A small network was trained on made-up records. Each row is its average activation on records with the value named, seen along a few directions.
Values that are neighbours, or in one group, have similar rows; names and order tell nothing.
Random noise pushes rows far along 11 fixed directions. That doesn't count. These rows show it; they differ only by the noise:
[-518 -182  141  -28  -32  364 -272 -268  -44   -5  -45   98 -331  436
   76  100 -122 -100 -275  142   61  113   33   44 -379   36]
[-264   -6   74   72  -24 -101  222  176 -265 -259  226  161 -493 -131
 -129  390   50  204   38  242  221    7 -283 -182 -120  135]
[-150   11  242   63   52  162 -196 -242  189  242  107   67 -351  134
  -48 -162 -162 -103 -182  -86  -98  -43  128   70  -42   93]
[-320 -101 -111  -50  245  201 -617 -471 -175  108 -225  -42 -186  255
  211 -110 -124 -169 -456 -134  325   82  327  145 -283 -492]
[-241 -125 -408   92  -98  -17   -3 -172 -247  -91    3   99  316   74
  152  111   27 -150 -396   77  302  173  271 -117 -376 -140]
[-331   92  131  -14 -322  -56 -294 -332  173  158 -143  190  -47  310
   88   13 -246 -119  -15 -145   86  -24  259  115 -351   71]
[-171    2  165  -59 -255  213 -245   39   59  273 -202  163  173  320
 -101  -68   76  -86   69   54 -298   31   46  294   17  -49]
[-129  -75  275  150 -242 -320  197 -125 -267  242  102   71 -316   25
  -87 -182   70   84   38  294    6 -254 -239  254  257 -135]
[-361  -80  -27  164  359  472 -269 -252  168  157  229  116 -221  275
  -39  -84  -85 -315 -517 -124   73  202  232 -152 -383  -84]
[  91 -454  -14 -212  163  311  -35   19 -273 -169  162 -218  302  -53
 -159 -175  266  324  121 -125 -333  244  -27  501  247 -514]
[  88  250  317 -185    9  327 -431  244  168  135 -375  171 -701 -107
 -103  138 -165  -47 -242   96 -256 -104   73  -20  316  520]
[ -24 -152   21  -37  -47  216   73  -98   89  -57   90  -31   76   74
   62   -9  -62   12 -106   69 -219  115   35  -15  -84  303]
[ -23    2  -77  -59  -63  208 -342  -52 -189  262 -113 -141  175   95
   98   45  103  110   39  151 -161    2  144  154   18  -97]


Field Nali:
t7: [ 186   62  131 -113 -286 -119  187  210 -297 -102  -51 -228 -439 -219
   57  231  -67  331   84  411  -48 -311 -115  -72  470  286]
t8: [ 141   62  -28  111  293   64  -50  112   57  264  390 -539  269  127
   65  133  177  353  909   82 -108 -143 -392  -99 -139 -161]
t6: [ -24 -238  143 -354 -209  363 -507 -408 -284  122 -521 -325 -441  108
  267 -148 -176   37 -520  164  -96 -149  479  368  191  -15]
t1: [ 422 -194 -440   74  167 -145  155   94 -168  -22  179  -54  461 -512
 -141 -321  168   -8 -413 -211   75   67  371  196  380 -466]
t5: [-158  168   80  -29   22   82 -167   71  201  -40 -117   49 -162  221
   61  108 -128 -145   99  -39  135  -48  -86 -225 -186  114]
t4: [  99   89    9  276 -153 -110  230   90  177  154  294   -2  -58  -97
  -92  -55 -152 -175  -51   14   69 -184  124 -236  101  274]
t2: [ 127 -103  -13 -290  539  483  -49  247   69 -481  180 -254 -122 -118
 -197  252   81  257  208 -388  -83  262  -54 -125  -46 -213]
t3: [  54 -420  270   14   26 -157  387 -780  -94   75  386 -573 -188   75
  282 -448 -103  316  209  157 -135 -141 -208  228  164   45]
t9: [-150 -169   99  295  217 -107  -61 -300   -9  387  438 -177 -382   76
  -57 -429  -15  -12  -95  -73  225 -184   31  138  -37 -483]
t10: [ -54  207   33   16   86 -221 -169  -85 -125  102   67 -165   91  -12
  100  150  141  310  601  -42  120  -99  -92   39 -181 -273]
The values of Nali form a ring.
Q: Fewest steps between t2 and t1?
A: 4
Q: Going along Nali from t5 by way of its neighbour t4, in what order are t7, t8, t6, t9 met?
A: t8, t9, t6, t7

Field Zufud:
d9: [ 164 -225 -345  121  170  138  294   -1 -372  -65  430 -321  266 -223
  199   94  269  292   23  382 -150  133  -74 -176    8  192]
d2: [ -59  -44 -266  -19  -70 -343   11 -279  142 -403  -75   51   42 -176
  265   97 -408  -48 -180 -287  436   85  274 -142 -413  165]
d10: [   9  173  161 -155 -183 -235    6  -88  189  -49 -410  212  151  158
  -12 -184   -4 -201   13 -161  -47   22  -63  195   37  -99]
d4: [ -23  128 -494   37   94   53 -470 -177 -450  327 -324   -5  532  108
  199   40  335 -112 -252   55  222   93  383  102  -96 -624]
d3: [ 235  137 -139  -42 -420    2  -73  154  276  306 -445  184  649  140
  -24 -261  -59 -457 -250  -22 -251  -58  335   61  235  205]
d1: [  50   64 -201  143  -53  -69  171  244  180  114 -104  161  773  264
   14 -127  177 -283  169   -1  -89   83 -163  -75 -147 -134]
d6: [ 105 -155 -373   53  197  351  159  316   29 -198  127   36  247 -161
  -26  156  156  -77 -326  194  -99  274   18 -272 -106  391]
d5: [  87 -100  103   74  469   96    2   22  127 -124  537 -225 -281 -252
 -188  -71  -99  235  190 -331   26   12  -80  -28   64 -228]
d7: [ 224 -100  243 -354  439  101   58  131 -218 -493 -179 -207 -637 -319
  -14  115    3  267  -43  -20   -2   63 -323   14  407  -79]
d8: [ -54 -338  218 -174 -302  364  -23 -150  -17   62  167 -315  147  217
  -34  -22  -12  282  319  -22 -395  -30  115  282   21    1]
The values of Zufud form a ring.
Q: Going along Zufud from d1 by way of its neighbour d5, in what order are d9, d10, d4, d8 met?
A: d8, d10, d4, d9
Q: Fewest steps between d6 and d3?
A: 4
